These are the activations of a small neural network, seen along a few directions. Each row is one input.
Each table varies a few parts of the input and shows all the possible inputs, shuffled.
Descriptions start from the smaller parts, as in this example, which fits no table here: one of 4 places along a line, together with either a single point or (one of 2 separate values, together with one of 5 places around a ring) or one of 11 places along a line.
Shared parts are said once, and a part with two or three values counts as separate values.

Other details of the inputs vary at random and push rows far along three fixed directions, the same in every table; ignore that.

Rows:
R1: [  1 -40  -2 -11 -30  -8  22   2  12  -1 -15  13]
R2: [  8  24 -23  -5  13   0 -13   9  20  -7  20 -36]
R3: [-29  26  -6   7  13   4  20 -38 -18   5   3   6]
R4: [-15  35   9  12  10  10   6 -11   6 -18   5   1]
R5: [ 18 -11   5  -1   0 -10  13 -12 -14   8 -17   9]
R6: [ 12 -23 -11  -9 -28  -9 -20  30  26 -12   1   4]
R7: [ -1  -4   2   0  -5 -16  14 -15  -7   2 -16  22]
R8: [ 28 -18  -3   5   2   7  -9  27  21 -14 -14   4]
R9: [ 26   5  11  16  26 -11  -2  -2  -7  -7 -27  21]
R10: [-10  -1 -22   3  -8   6  -1  14  27  12  34 -39]
R11: [-12  34  14  17  -7   0  -1 -18  11 -12  16  -9]
R12: [-14  -5   6 -19 -21  24   3  -9   8  -3  20 -34]
R13: [-12  51   0   4  19 -11 -26 -15  -7  -9  14   4]
R14: [ -7  11  -8   8 -25   6   5   7  45 -15  26 -32]
R15: [ 11 -15  -2   1  -2  11   0  -3 -20   7  -8  11]
R16: [ 15 -32  -1 -11 -28   9  -3  13   7   1  -1 -10]
R17: [ -7   2  14   6 -14  26  -1 -11  10  -3  10 -19]
R18: [  9 -27 -19   0 -16 -10   9  16  13  -3 -16  14]
R19: [ 20   7  11   2  21 -30 -26  21  -1  -1  -2   9]
R20: [  2   1 -10   2   1  -3 -13   6  -5  -5  -3  22]
R21: [-29  25   4   5  -6   2  11 -38 -12   6  10  -1]
R22: [  9  46 -10   8  32 -12 -13 -21 -12   4  16 -13]
R23: [-32 -10   1 -15 -26  25  16 -12   5  -3   5  -4]
R24: [ 36 -11 -27   0 -12 -12 -29  31  25  -2  19 -22]
R25: [ -8  41   3  11  24 -11 -20  -5  -4   8  22 -16]
R26: [  9   2  16   3  24 -12 -15  14 -21   3 -18  28]
R27: [  9 -18 -14 -13  -7 -16  -2  24  25 -16  -8   5]
R28: [ 31  14   4  -5  26 -15 -30  15 -13 -10 -13  17]
R29: [ -7  18  -3  11  -5   3   5   3  29 -18  11 -15]
R30: [-13   4  -8  -5  -4   2   2  10  25   7  25 -36]
R31: [ 13   2 -10   6   1 -25  -2   1   1   0 -13  22]
R32: [-21  31  -3   5   4   3 -11 -22 -10   0  17   1]
R33: [ -1 -15  11   9  -6   0  -1   5 -15  14  -7  12]
R34: [ 17  -4  13   7   3  -5  -3 -14 -34   9 -20  24]
R35: [ 14  16  -9   0  13 -18 -30  19   1 -14  -8  26]
R36: [  6   9  -7   3  15 -12  -3   2 -11  -7 -19  32]
R37: [ -6 -11  26  16 -15  10  20 -14 -16  -7 -25  36]
R38: [ 13  21  -2   7   1   2 -26   9  32 -12  22 -31]
R39: [ 19  11  -1  11  31 -16 -31  24 -15   3  -5  23]
R40: [ 25 -26  -2   1 -15  14 -17  33  29 -14  -5  -4]
R41: [-27  31  10 -15  12   7  -6 -16  -4 -15   8   2]
R42: [ -8 -14  13  -7  12   5  13   7 -11   3 -13  10]
R43: [ 28  12  -2  -8  30 -22 -14  10  -2 -12 -11   3]
R44: [  0 -24   9  13   7  -7  25  -5 -26  19 -29  27]
R45: [-24  28  14   2   4  -6   8 -39 -19   3   1  10]
R46: [-36   5  33  -3   2  17  19 -31 -28  14   3  -1]
R47: [ 12 -24  15  -6  -4  -6  26 -21 -24   9 -26  17]
R48: [  5 -42  -3   7 -22  -3  22  12   2  21 -11   4]
R49: [  4  41   4 -13  41  -2 -14  -7  -9 -15   5  -9]
R50: [ -6 -21  18   3  11   3  23  -4 -29  13 -28  29]
R51: [  4 -20  11  -6   3  11  25 -16 -29   6 -28  20]
R52: [-17 -19   6 -17 -32  24  22 -19   8   6  17 -36]
R53: [ 17  -8 -15 -13 -16 -22 -28  34  39 -19  13 -10]
R54: [-20   1 -11 -10  -9   4  14  -6  16  -6   5 -11]
R55: [ 39  14  -3  10  24 -23 -36  10 -21  -1  -8  21]
R56: [-19   4  16  10  -9  25  31 -39  -1   8   2 -16]
R57: [-21  32   5 -12  23   0   2 -16  -6 -15   0   8]
R58: [  0 -53   2  -8 -28   1  24  19  15  12  -6  -7]
R59: [ 33 -19  -5  -5 -11 -15 -15  18   9  -1  -4  -3]
R60: [  1   0 -11  -3 -11   7  13 -12   5   9  11 -24]
R61: [ -3 -24  -1  10 -23  -6  17 -19 -17  13 -13  27]
R62: [ -5  39   9  -1  47 -18 -13   1  -6  -5   4  -4]
R63: [ 10   1  27  23  -8 -10   0  -8 -15  -9 -23  39]
R64: [-32 -15  -3  -3 -12  31  27  -2   2  14  11 -21]
R65: [ 11  23 -16 -11  18  -4 -15  10  19 -11  15 -31]
R66: [ 16 -44 -16   1 -19   8  23   3  -3  12 -13   1]
R67: [-16 -16  -3 -11 -25  35  17 -11  -2   7   9 -22]
R68: [-28 -16   2  -4  -9  17  29  -5   4  13   6 -21]
R69: [  3  20 -27 -13   5  16 -16  19  29 -11  29 -43]
R70: [ 15  -7   0  17   8 -19 -12  10 -12  16  -2  14]
R71: [-30  14  19   0   2  14   4 -17 -13  12  14 -13]
R72: [  7   6 -12   6  17 -11  -4   1 -14  -5 -15  33]
R73: [ 14 -20  -5   1  -2  -3 -18  38   7   3  -4   7]
R74: [-19   5   6 -15   4  15 -10  16  13  -4  20 -23]
R75: [-11  19  -2   2  19  19  15 -30 -28   8   2  -2]
R76: [-16  47  -7  -9  28  -3 -13  -7   5 -17  11  -3]
R77: [ 20  -7   8   8  -1 -11   3 -15 -26  12 -17  17]
R78: [  4  -3   7  -9  -5 -14 -16   7   1 -13  -8  19]
R79: [  0 -50 -11   3 -18  15  19  23   1  15  -8   6]
R80: [ 24 -29  -5 -21 -13   5 -16  33  18 -13  -2  -8]
R81: [-25 -19   8  -3 -25  16  19  -7   5  17  15 -24]
R82: [-37   1   1   8   3  21  33 -28 -16  23  11 -15]
R83: [ 14 -23  -9   8 -10  -5 -20  32   7   9   7   0]
R84: [ -4  10 -25   2  -7  -8  -4   0  20  -1  19 -12]
Each input here is: one of 6 places around a ring, together with either one of 2 separate values or (one of 3 separate values, together with one of 4 places along a line).
Changing only the place on the ring of 6 turns R56 into R38. The same change can be made to R48. Which row results?
> R25
Change only the choice among 2 separate values in R63. List by row number the other rows that result.
> R17
Change only the choice among 3 separate values in R24. List by row number the other rows that result.
> R61, R70
Change only the place on the line of 4 in R30. List by row number the other rows that result.
> R10, R48, R58
Change only the place on the line of 4 in R35. List by row number the other rows that result.
> R20, R23, R41

Rows:
R85: [ -4  16  -2   3   6   2   5 -16  -4   3   8 -12]
R86: [ 13  28  -1  12  17 -15 -14  -8  -7  -2  -2  11]
R87: [-18  21  10   1   4  11  -5  -9   5  -6  17 -13]
R88: [ -7 -11  12  -4   0   3  18  -9 -22   0 -21  26]
R89: [  8  12   5   5   1 -10  -8   0   2  -8  -6  10]
R90: [ -4 -12  -4 -12  -6  15   2   7   9  -1   3 -14]
R91: [-24  24   6   4  14   7   7 -24 -20  11  13 -10]
R92: [ 12  -6 -13   4   0 -17 -15  19  11  -5  -3  11]
R93: [-13  -5  -5  -5  -3  10  12  -2  -2   8  10 -17]
R94: [ -2  -8  17   5  -8   8  10  -9  -7  -1 -11  11]
R95: [-22   1  -2  -3 -11   5   8  -7   8   0   8  -5]
R96: [  1  -7  -6   4 -18   5   6   2  11   5   8 -14]
R97: [  1  -9   3  -4  -4  10   9 -11  -7  10   2 -10]
R98: [  8   3  -1  10  13 -15  -4   3 -13   7  -9  18]
R99: [-16  18   9   7  21  -3  19 -28 -32  13  -9  14]
R100: [  2 -23   4   3  -6   3   4   9  -7  10 -10   8]
R101: [  1 -17  -4 -11 -12   9   8   9   8  -8  -4  -1]
R102: [  3  34  18   4  31  -7 -10 -16 -16 -10  -6  12]
R103: [-3  7  0 -6 11  1 -8 14 10 -9  4 -4]
R104: [  5   7  -9   3  12 -10  -3   4  -2   1  -4   9]
R105: [ 15   1  -2  -3  -2  -2 -22  18  13  -8   3  -7]
R106: [ -5 -10   0  -8  -6  14   6   8  14  -6   4 -11]
R107: [-15  -6   4  -5 -10  11   8  -2  -2  -3   0   3]
R108: [ 10 -25  -3   2  -7  -7  14  -1  -7   3 -21  21]
R109: [-16   4   6  -4 -13  14   5  -9   1  -5  10  -6]
R110: [ 17  -1   2  -1  20  -9  -4   1 -16   7 -11  11]
R111: [ -1  -9  -9  -2 -16   4   6  -3  14  -4   5 -12]
R112: [  1  24   6   2  29  -2  -6  -7 -13   2   0  -2]
R113: [  0 -16  -6  -7 -13   5  10   8  12  -5  -5  -1]
R114: [ -8  -1   5  -8  -5  17   3  -9   1  -1   5 -16]
R115: [ 11  -6 -10  -5   7  -4 -15  29  14  -2   5 -11]
R116: [-18   2   2   0 -15   4   7 -11   9  -1  10  -6]
R117: [ -5 -17   1  -5  -9  10  -1  10   2   3  -2  -1]
R118: [ 10  -5   1   1   6  -7 -15  24   9  -9  -5  11]
R119: [  1  16  -9   5   3  -5 -13   6  12   0  20 -16]
R120: [ 19   1   4   6  13 -13  -4  -3 -16   2 -11   9]
R121: [ -9  -9   9  -2 -10  13   2  -6  -5   4   1  -3]
R122: [  0  17 -12   5   1  -3 -15   3  14  -3  19 -12]
R123: [10  7 -9  3 12 -9 -2  0 -1  0 -5  7]
R124: [ -4 -14   5  -4   4   5  15  -7 -19  15  -8   6]
R125: [ 14  -6  -2   3   2 -18 -12  20   3  -7 -14  23]
R126: [ 12   5   6   7   0 -18  -6  -2  -2  -5 -13  20]
R127: [-17  23  13   0  -1  12   7 -24 -10  -5   5  -2]
R128: [ -4  16 -16   3   5  -3 -13   7  14  -2  17 -12]
R129: [ -1 -11 -13  -3  -8   6  11   4  10   5   7 -15]
R130: [  8  -3 -19  -4   0 -12 -13  22  20  -7   5  -4]
R131: [-17  -2   1 -11  -1  16   5  -2   0   2   5 -13]
R132: [  6 -18   3   2 -16   8   2   8   6   5  -1  -8]
R133: [ -4 -12  10  10  -9  -5  14 -19 -19   7 -16  26]
R134: [ -6  -9   3   4 -11   6   8  -7  -7  10   6  -7]
R135: [ 10   9  -2   8   0 -13  -9  -1   3  -5  -3   8]
R136: [ -1 -10  -5  -6 -19   7   5   4  18  -8   3 -11]
R137: [ 16  -4 -10  -4   3 -17 -10  17  14 -10  -8   9]
R138: [  4  13 -12  -4  12  -1  -9   8   8  -2  15 -23]
R139: [  0 -13  -2  -3 -13   9  -1   5   5   9  13 -15]
R140: [ 29  -8  -9   6   3 -17  -9  10   2  -3 -13  15]
R141: [  3 -19   4   3 -18  -3   5   5   2  -2 -10  15]
R142: [  5  10  -5  -3   0  -9  -8   1  14 -11   4  -5]
R143: [  3 -12   7   7 -10   2  12 -10 -14  10  -7   4]
R144: [  3 -10  11   3  -6   5  10 -14 -17  14  -7   5]
R145: [  0   9  -1  -3  10 -10  -4   7   0  -6  -7  11]
R146: [ -3  -2  12   7   2   4   2  -8 -14   9  -3   4]
R147: [-10  50   2  -6  22   3 -16 -14   3 -17  20 -18]
R148: [ 15   3   4   2  12  -5 -10   4  -4  -1  -4  -1]
R149: [  6 -25   0  -1  -7   1   4   9  -8  13  -6   7]
R150: [-21   1  -4  -8  -7   5  13  -7   8  -1   6  -7]
What do these inputs look like to the network?
> one of 6 places around a ring, together with one of 11 places around a ring
Changing only the place on the ring of 6 turns R114 into R90. The same change can be made to R140. Which row results?
> R123
Changing only the place on the ring of 6 turns R94 into R103. The same change can be made to R96. Which row results?
> R99
Start at R98 and move only the place on the ring of 11, one step at a time. The first step leads to R128. Which rows follow, in order?
> R92, R95, R125, R107, R118, R117, R100, R149, R91
Start at R97 and move only the place on the ring of 6, one step at a time. The first step leads to R144. Which rows follow, in order?
> R139, R149, R124, R110

Rows:
R151: [  2 -29   1  -1 -26   9  19  -6   3   5  -9   1]
R152: [-21   3  -9   1  -4   5  24 -23  -4   9   4  -5]
R153: [ -5  12   9  -4  12  14  -3  -8  -9   6  11 -20]
R154: [ -2  -5   4 -11  -3  16   1   2   5  -2   5 -17]
R155: [ 20  10  -6   3  29 -18 -19  18  -7   3  -3   7]
R156: [  8  24   5  12   6 -21 -15  -7   0 -15  -9  24]
R157: [ -9 -21  -4  -2 -15  18  13  -2  -4  19  10 -19]
R158: [  1 -27  -4   3 -24  10  12   2   4  15   6 -15]
R159: [  3  22  11   1  11  -7 -16   1   0 -16  -4  12]
R160: [  0  13 -13 -16  15   0 -21  28  23 -15  14 -20]
R161: [ -5 -11  -3  -3 -16   0   2  10  16  -8  -1   5]
R162: [  2 -36   7  -3 -15  18  12   6  -9  16  -3 -10]
R163: [ -6 -19 -14   5 -25   8  13  -5   7  17  14 -19]
R164: [-14  17   9  -9   0  15 -11   3  13 -16  12 -15]
R165: [  3 -30   2  -5 -22  13  15   0   2   4  -8  -2]
R166: [  7  -7  -9  10   3 -13   7  -3  -8  12  -7  10]
R167: [  5  18 -13   3  18  -9 -13   9   5   4  13 -12]
R168: [ 23   9 -12  -3  29 -23 -22  25   1  -6  -7  10]
R169: [ 37 -15   1   5   8 -18 -18  22  -7   2 -15  16]
R170: [-24  26   5   0  -4   8  -1 -14   9 -10  16  -9]
R171: [-16  15  -8 -11   7   6  -1   3  11  -7  14 -16]
R172: [ 16  16  -2  11  23 -17 -15   0 -17  10  -1   8]
R173: [  0 -18 -10   1 -32   4  10   0  22  -7   3  -6]
R174: [ -6  15  17  17   8  -5  20 -47 -39  17 -13  20]
R175: [ 25   0   6   7   7 -20  -8   5  -6 -10 -22  30]
R176: [  2 -25   2  -9   7   4  14   6 -15   7 -19  13]
R177: [ -9  35   1   4  12   4  -7 -18  -1   4  23 -25]
R178: [-11 -13  20   1  -2   1  20 -16 -25   3 -26  36]
R179: [ -9  10 -21  -4  -6  -4  -2   6  25  -9  16 -15]
R180: [-21   0 -10  -6  -5  12  19 -10   4   6  10 -16]
R181: [-15 -11   5  -7 -20  22  18 -10   7  -3   4 -12]
R182: [-15  -7  21   2  19  12  27 -27 -44  22 -18  16]
R183: [-15  46  12  12  26 -18  -2 -33 -21  -6  -6  27]
R184: [ -7  23  18  -2  20   0 -13  -4 -12 -11  -4  13]
R185: [-18 -14   1   4 -32   8  18 -13   9  -2   0   6]
R186: [-17 -13  10 -11 -15  27  17  -8   3  -3   3 -14]
R187: [ 29 -40  -1  16 -18 -18   8   6 -13  16 -25  27]
R188: [ 18 -21 -26  -9 -13 -13 -15  44  38 -14   4  -7]
R189: [-18  46   1   6  11   2   2 -36  -3  -2  19 -16]
R190: [ -3  11  17  -3  21  -5  -6  -1 -17  -7 -15  25]
R191: [ 42 -42  -2   6  -6 -17 -11  33  -6   9 -21  19]
R192: [ 19  -1  -1  -1   2 -15 -26  29  14 -17  -6  15]
R193: [ -8  27  -4  -2  -6   2 -18   6  29 -20  21 -18]
R194: [ 12   8 -12  -7  16   2 -28  28  13   2  22 -31]
What do these inputs look like to the network?
> one of 4 places along a line, together with one of 11 places around a ring
Changing only the place on the line of 4 turns R163 into R172. The same change can be made to R183. Which row results?
> R161
Start at R189 and move only the place on the line of 4, one step at a time. The first step leads to R151. Which rows follow, in order?
> R165, R154
Change only the place on the line of 4 in R182. List by row number the other rows that result.
> R155, R166, R167
